Each row below holds a small network's activations on one input, seen along a few directions.
In each table, some parts of the input vary, and every possible input appears once, in random order.
Descriptions start from the smaller parts, as in this example, which fits no table here: ring(8) and (point or ring(9) or (values(2) and line(6))).
Shared parts are said once, and a part with two or three values counts as separate values.
In the rows, zero is written as 128.

Other details of the inputs vary at random and push rows far along two fixed directions, the same in every table; ignore that.

Table:
R1: [144 139 134 164 128  98  99 138 150 153 141]
R2: [140 101 168 126 112 114 155  85 102 151 183]
R3: [126 109 106 108 137 171 147 154 111 111 105]
R4: [121 155 127 132 130 137 124 139 132 126 100]
R5: [128 124 185 120 108 100 157  73  96 152 159]
R6: [117 155 124 135 130 122 112 127 146 116 106]
R7: [128 121 184 121 110  97 153  75  97 150 157]
R8: [142 138 134 161 128  74  92 133 150 157 133]
R9: [126 110 102 106 138 167 146 155 112 112 102]
R10: [126 164 146 154 122  86  98 113 151 142 123]
R11: [145 136 138 169 127  94  96 135 152 153 145]
R12: [129 158 142 155 128  88  94 127 149 142 111]
R13: [131 121 186 122 110  96 157  75  93 157 156]
R14: [125 130 174 122 111 106 150  79 105 142 153]
R15: [107 152 105 105 133 181 146 141 127  95  93]
R16: [138 124 116 151 137 131 104 155 146 129 122]
R17: [124 100 104 101 140 160 147 152 105 108 104]
R18: [106 125  94  95 133 174 141 130 133  85 123]
R19: [132  78 182  88 106 145 206  61  61 142 198]
R20: [133 158 153 154 123  88 106 119 139 154 119]
R21: [137 133 122 145 123  78 101 122 155 147 157]
R22: [141 141 123 160 126  96  96 128 165 143 162]
R23: [107 132  91  98 133 176 140 134 138  87 120]
R24: [108 138  86 102 135 181 140 140 139  89 118]
R25: [134 130 105 143 141 117  98 163 145 129 100]
R26: [144 138 136 167 128  82  88 136 153 154 135]
R27: [134 130 110 134 135 117 114 150 135 134 110]
R28: [125  97 111 105 138 166 149 148 106 107 109]
R29: [125 107  94 104 141 163 142 162 113 108  95]
R30: [116 139 104 128 132 124 105 127 157 107 131]
R31: [128  95 110 109 138 175 145 151 111 105 115]
R32: [124 109  92 109 138 182 138 151 132  95 130]
R33: [123  92 195  84 106 133 202  56  54 141 169]
R34: [138 104 172 119 110 106 163  79  96 157 182]
R35: [126  96 201  79 102 144 219  48  48 147 179]
R36: [126 131 180 118 108 107 157  70 100 146 161]
R37: [122  93  97 102 137 180 143 146 124  90 132]
R38: [125 116  94 108 141 166 145 164 115 113  97]
R39: [125 102 111 107 137 168 148 149 107 109 109]
R40: [128 131  88 132 136 123 106 154 153 123 126]
R41: [114 157 119 130 130 132 116 132 146 112 103]
R42: [145 138 135 171 129  85  85 138 158 153 137]
R43: [108 145 109 103 130 178 147 135 125  94  95]
R44: [126 168 146 150 120  95 110 111 147 145 130]
R45: [136 155 157 155 123  85 110 120 134 159 118]
R46: [131 122 104 138 134 134 105 146 154 115 139]
R47: [128  93 112 111 139 179 147 151 111 103 121]
R48: [126 152 134 133 129 131 127 136 127 133 101]
R49: [126 162 144 155 124  83  94 117 154 140 120]
R50: [128 124  89 128 136 122 103 153 152 118 124]
R51: [128 125  88 133 139 117  96 157 157 117 120]
R52: [143 141 131 164 130  90  91 141 152 152 131]
R53: [112 141 113 105 131 176 147 139 120  99  91]
R54: [145 139 133 170 130  99  96 141 154 153 143]
R55: [126 117  97 109 140 170 145 162 116 113  98]
R56: [144 139 133 170 132  80  81 143 158 152 129]
Description of these inputs: line(4) and (values(3) or line(5) or line(6)).
- Changing only the line(4) part turns R41 into R15. The same change can be made to R8. Which row results? => R55
- Changing only the line(4) part turns R18 into R24. The same change can be made to R16. Which row results? => R54
- Change only the line(6) part in R25. List by row number the other rows that result. => R17, R28, R31, R47, R56
- Start at R11 and move only the line(6) part, one step at a time. The first step leads to R2. Which rows follow, in order? => R52, R3, R9, R27
- Change only the values(3) part in R22. List by row number the other rows that result. => R24, R40

Table:
R57: [133 115 142 131 124 145 143 112 124 128 165]
R58: [117 121 104 107 129 161 144 133 125 107 127]
R59: [129 127 184 115 112 112 163  85  86 151 136]
R60: [120 129 175 102 109 131 170  77  85 135 139]
R61: [148 105 123 159 124  47  81 119 163 160 184]
R62: [ 98 158 114 100 133 184 148 136 119  89  73]
R63: [114  98 115  80 127 167 172 110 102  97 147]
R64: [136 176 110 185 128  31  37 133 205 156 141]
R65: [141 108  66 151 158 174  94 215 156 107  92]
R66: [139 133 177 135 118  90 140 107 100 162 121]
R67: [131 122 136 127 123 139 137 111 128 128 158]
R68: [144 115  69 154 159 145  87 229 144 125  51]
R69: [121 166 163 140 114  94 126  93 133 143 125]
R70: [122 118 114 106 132 170 149 131 121 103 132]
- What do these inputs look like to the network? => values(3) or line(5) or line(6)
